These are the activations of a small neural network, seen along a few directions. Each row is one input.
In each table, some parts of the input vary, and every possible input appears once, in random order.
Descriptions start from the smaller parts, as in this example, which fits no table here: ring(8) and (point or line(9) or (values(2) and line(6))).
Shared parts are said once, and a part with two or three values counts as separate values.
(in the rows, 128 means zero)

Other details of the inputs shift rows strongly along three fixed directions, in all tables alike. That doesn't count.

Table:
r1: [156 138 173 142 107  99 160  72 141 137 111 132]
r2: [121 114  89 114 137 158  90 191 132 118 130 117]
r3: [162 150 192 154 112 130 128 151 149 148 119  38]
r4: [110 115 116 130 140 109 136 104 134 113 135 183]
r5: [223 119 145 147 102  86 127 143 125 106 129 151]
r6: [124 101  69 126 123 133  99 171 119 113 144 163]
r7: [101 124 115 132 133 127 110 114 123 115 145 155]
r8: [ 63 112 104 106 158 136 135 103 138 124 127 166]
r9: [124 148 139 145 121 154 117 159 154 146 103  90]
r10: [124 144 131 105 128 174 108 171 145 155 103  65]
r11: [ 85 114 116 130 136 111 155  85 113 125 122 157]
r12: [150 145 168 124 110 110 180  78 106 141 104  90]
r13: [160 121 127 172 118 127 107 173 123 114 120 118]
r14: [133 115 125 145 121 142  99 153 136 120 124 111]
r15: [170 116 130 158 116 119  94 159 143 114 131 159]
r16: [169 145 164 114 125 102 164  73 123 134 124 124]
r17: [117 143 129 102 138 161 125 156 140 146 106  76]
r18: [193 127 152 132 101  95 148 100 126 126 122 152]
r19: [ 96 135 110 137 138 170  78 174 141 141 122  75]
r20: [125 102 113 147 137 132  99 157 120 112 127 139]
r21: [135 102  94 129 125 129 105 175 117 121 166 155]
r22: [186 120 113 147 112 116 118 166 125 104 135 144]
r23: [106 146 142 138 141 154 112 144 127 145 108  61]
r24: [ 51 140  97  84 144 155 158 109 129 151 113 104]
r25: [119  96  69 123 149 128  95 161  99 105 154 186]
r26: [ 80 121 130 118 139 127 142 105 139 146 146 161]
r27: [143 107  85 122 140 120 100 150 119 104 156 177]
r28: [122 125 136 140 122 118 142  91 128 123 127 135]
r29: [138 121 100 120 127 144 101 172 134 129 130 145]
r30: [149 146 181 137 118  94 149  69 128 117 128 125]
r31: [ 61 131 138 115 136 134 161  82 130 152 140 113]
r32: [216 133 152 139 109 111 106 141 131 124 132 129]
r33: [127 118  88 111 135 135  79 174 126 116 151 182]
r34: [ 72 153 132  92 145 144 158  89 102 146 120 101]
r35: [167 115 119 165 124 109 115 154 139 102 133 175]
r36: [118 118  92 122 122 132 140 124 116 122 136 156]
r37: [122 116 127 141 115 109 142  93 128 121 128 148]
r38: [125 141 115 118 129 158 113 172 134 135 117  82]
r39: [ 85 141 124 107 135 136 187  78 104 143 111 120]
r40: [109 135  85 118 140 164 106 198 138 133 119 115]
r41: [158 133 160 156 106 100 168  69 127 120 123 135]
r42: [120  86  72 121 143 133 102 165 102  99 147 187]
r43: [108 148 135 137 130 160 107 167 150 142 105  55]
r44: [ 75 137 133  89 140 130 183  78 123 154 141 117]
r45: [ 84 122 127 128 143 121 159  76 113 127 123 146]
r46: [ 47 142 114  78 146 162 157 116 135 175 135 112]
r47: [ 95 127 109  94 142 112 146  83 111 117 147 175]
r48: [209 119 148 182 104  93 122 140 136  96 131 147]
r49: [ 95  96  74 104 139 140 120 128 114 113 147 179]
r50: [ 98 119 110 107 139 124 162  89 100 126 130 156]
r51: [102 118 123 134 140 107 125 100 105 107 144 178]
r52: [126 140 127 139 144 148  85 175 148 135 120  96]
r53: [ 71 136 130  98 142 145 164 114 110 161 131  91]
r54: [ 94 127 115 129 140 171  89 183 149 131 113  79]
r55: [179 136 179 159 116 118 117 165 148 137 130  84]
r56: [191 165 197 156 110 123 101 159 146 130 107  57]
r57: [216 107 132 153  99  94 124 129 112  98 146 165]
r58: [119 119 104 106 139 120 143 117 124 119 135 172]
r59: [158 134 165 142 125  92 149  65 131 118 132 135]
r60: [109 164 175 120 125 138 132  98 143 152 109  90]
r61: [189 126 145 135 112 100 138  92 113 117 141 138]
r62: [ 95 140 167 134 131 131 156 108 123 154 123  76]
r63: [111 110 119 125 136 125 124 106 140 122 133 178]
r64: [152 109 104 124 120 106 110 126 106  98 160 189]
r65: [140 146 176 139 112 105 169  71 139 136 104  91]
r66: [198 153 170 130 111 120 109 160 130 123 120  87]
r67: [128 119 104 116 126 121 151 104 123 124 133 192]
r68: [130 132 122 119 134 146 111 193 137 145 139  97]
r69: [142 148 178 136 117 104 167  79 141 141 100 100]
r70: [ 83 150 119 123 145 175  84 169 156 159 112  78]
Each input here is: values(2) and line(5) and (point or line(6)).
The inputs of r24 and r12 match in every part but the line(5) part. If r3 is changed in the same way as r24 into r12, which row does it become? -> r62
The inputs of r38 and r50 match in every part but the line(5) part. If r65 is changed in the same way as r38 into r50, which row does it become? -> r11
Which other rows does r66 become when the line(6) part takes its other values? List them by row number. -> r5, r16, r17, r40, r58
Which other rows does r51 become when the values(2) part takes its other values? List them by row number. -> r34
Which other rows agree with r57 in the line(5) part and the values(2) part? List them by row number. -> r6, r21, r36, r49, r61, r64
Which other rows does r41 become when the values(2) part takes its other values? List them by row number. -> r36

Table:
r71: [138 110 121 129 132 103 152 100 105 112 143 160]
r72: [127 147 149 127 122 146 124 135 157 149 110  84]
r73: [ 74 135 118 129 144 154 127 136 134 138 108  87]
r74: [ 81 141 102  98 151 153 128 145 124 142 127 116]
r75: [116 134 144 113 119 121 189  58 117 144 117 115]
r76: [111 153 148 111 134 155 138 141 125 153 106  60]
r77: [153 144 175 142 121 116 147 100 132 131 104  98]
r78: [141 141 113 125 122 157 103 185 137 141 118  96]
r79: [143 100 105 148 129 106 112 132 125 100 138 200]
r80: [ 42 116  95 117 159 137 144 101 122 129 134 151]
r81: [ 92 113  87 131 150 139  86 178 134 123 152 166]
r82: [109 116 105 144 131 148  85 158 127 120 132 118]
r83: [151 135 174 154 117 113 142 112 127 137 123  86]
r84: [ 82 158 122  93 138 159 153 114 131 158 101  85]
r85: [ 86 150 126  87 139 156 152 109 139 156 106  89]
r86: [125 124  87 116 137 148  84 172 121 122 141 143]
r87: [ 86 111  79 134 147 142  92 174 130 109 134 156]
r88: [179 109 135 150 115 103 122 146 111 114 148 137]
r89: [ 56 146 121 114 138 151 148 104 137 146 104  98]
r90: [186 125 156 166 102 109 115 148 135 116 132 122]
r91: [172 134 148 150 117 106 127 121 136 118 119 139]
r92: [180 123 142 135 112 110 137 122 118 119 121 140]
r93: [101 149 168 120 122 117 168  38 122 137 118 108]
r94: [116 104  92 115 126 107 154  93 112 111 148 203]
r95: [197 133 155 144 100 112 115 132 114 115 131 108]
r96: [166 131 144 168 107 139 102 175 142 132 111  72]
r97: [144 137 130 117 130 120 143 115 120 125 123 134]
r98: [115 129 117 145 134 145  90 187 135 121 126 104]
r99: [113 126 111 121 129 149 111 143 115 132 129  99]
r100: [116 136 142 137 136 141 116 150 135 134 115  99]
r101: [ 74 144 118 118 141 158 122 142 146 153 120 104]
r102: [123 122 121 132 141 104 140  94 126 109 134 184]
r103: [117 130 152 135 126 107 151  90 124 129 137 136]
r104: [109 151 144 129 139 142 124 139 140 141 116  92]
r105: [149 112 110 134 129 132  92 190 119 121 146 140]
r106: [144 128 115 137 127 150 104 186 123 126 115  80]
r107: [125 146 157 134 122 146 110 127 134 140 110  77]
r108: [102 122  90 132 137 148  95 169 143 128 131 151]
r109: [211 136 158 150  96 111 128 146 122 116 115  97]
r110: [164 120 133 120 128 104 133 120 124 114 144 160]
r111: [103 123 101 112 143 142 125 145 118 126 123 137]
r112: [145 123 135 152 120 138  97 174 142 130 126 117]
r113: [169 115 134 135 114 112 133 131 119 120 140 156]
r114: [ 91 113  82 108 138 147 124 144 123 132 132 161]
r115: [159 110 118 121 122 107 130 124 129 115 153 183]
r116: [ 76 108  82 110 151 138  94 126 135 116 152 187]
r117: [120 125 111 133 142 147  88 179 149 121 123 119]
r118: [ 99 118  81 113 147 145  95 182 123 129 151 154]
r119: [124 151 143 117 124 145 144 134 123 139 104  66]
r120: [131 114 110 103 133 114 128  95 119 116 151 180]
r121: [164 116 151 154 121 104 115 136 127 118 140 148]
r122: [152 137 166 152 114 115 155  92 131 131 105  92]
r123: [182 143 163 132 113 134 107 177 139 141 127  69]
r124: [165 109 126 156 116 113 108 145 134 111 132 166]
r125: [ 87 124 139 127 131 116 177  56 126 138 130 141]
r126: [149 141 161 123 108 116 168  92 121 139 124 104]
r127: [102 105 102 133 128 104 146  86 124 110 144 206]
r128: [ 99 137 155 110 131 117 172  54 144 145 129 140]
r129: [129 119 130 119 125 103 155  97 109 122 149 158]
r130: [ 64 141 134 102 149 146 139 107 145 154 130 111]
r131: [166 115 119 122 117 110 132 121 131 118 141 171]
r132: [143 126 142 130 126 108 142  90 141 120 125 156]
r133: [155 135 162 131 109 120 165  98 120 141 121  91]
r134: [202 129 156 143 106 118 106 142 116 119 127 109]
r135: [103 124 102  98 146 135 133 126 129 126 131 148]
r136: [167 114 136 146 130 103 107 140 137 105 145 166]
r137: [167 107 115 140 116 106 137 121 112 107 134 159]
r138: [142 127 126 118 124 115 147 109 122 129 142 160]
r139: [104 140 143 104 132 117 179  71 111 134 127 123]
r140: [ 86 150 126 119 139 161 104 137 139 145 116  88]
What is each input in this table made of? -> values(2) and line(5) and (point or ring(6))
The inputs of r93 and r107 match in every part but the line(5) part. If r103 is changed in the same way as r93 into r107, which row does it become? -> r121
The inputs of r111 and r135 match in every part but the line(5) part. If r76 is changed in the same way as r111 into r135, which row does it become? -> r110
Which other rows does r92 become when the line(5) part takes its other values? List them by row number. -> r84, r85, r109, r137
Which other rows does r129 become when the values(2) part takes its other values? List them by row number. -> r103
Which other rows does r78 become when the ring(6) part takes its other values? List them by row number. -> r74, r84, r97, r118, r138
Which other rows does r116 become when the values(2) part takes its other values? List them by row number. -> r120
Which other rows agree with r104 in the line(5) part and the values(2) part? List them by row number. -> r81, r91, r101, r102, r108, r140
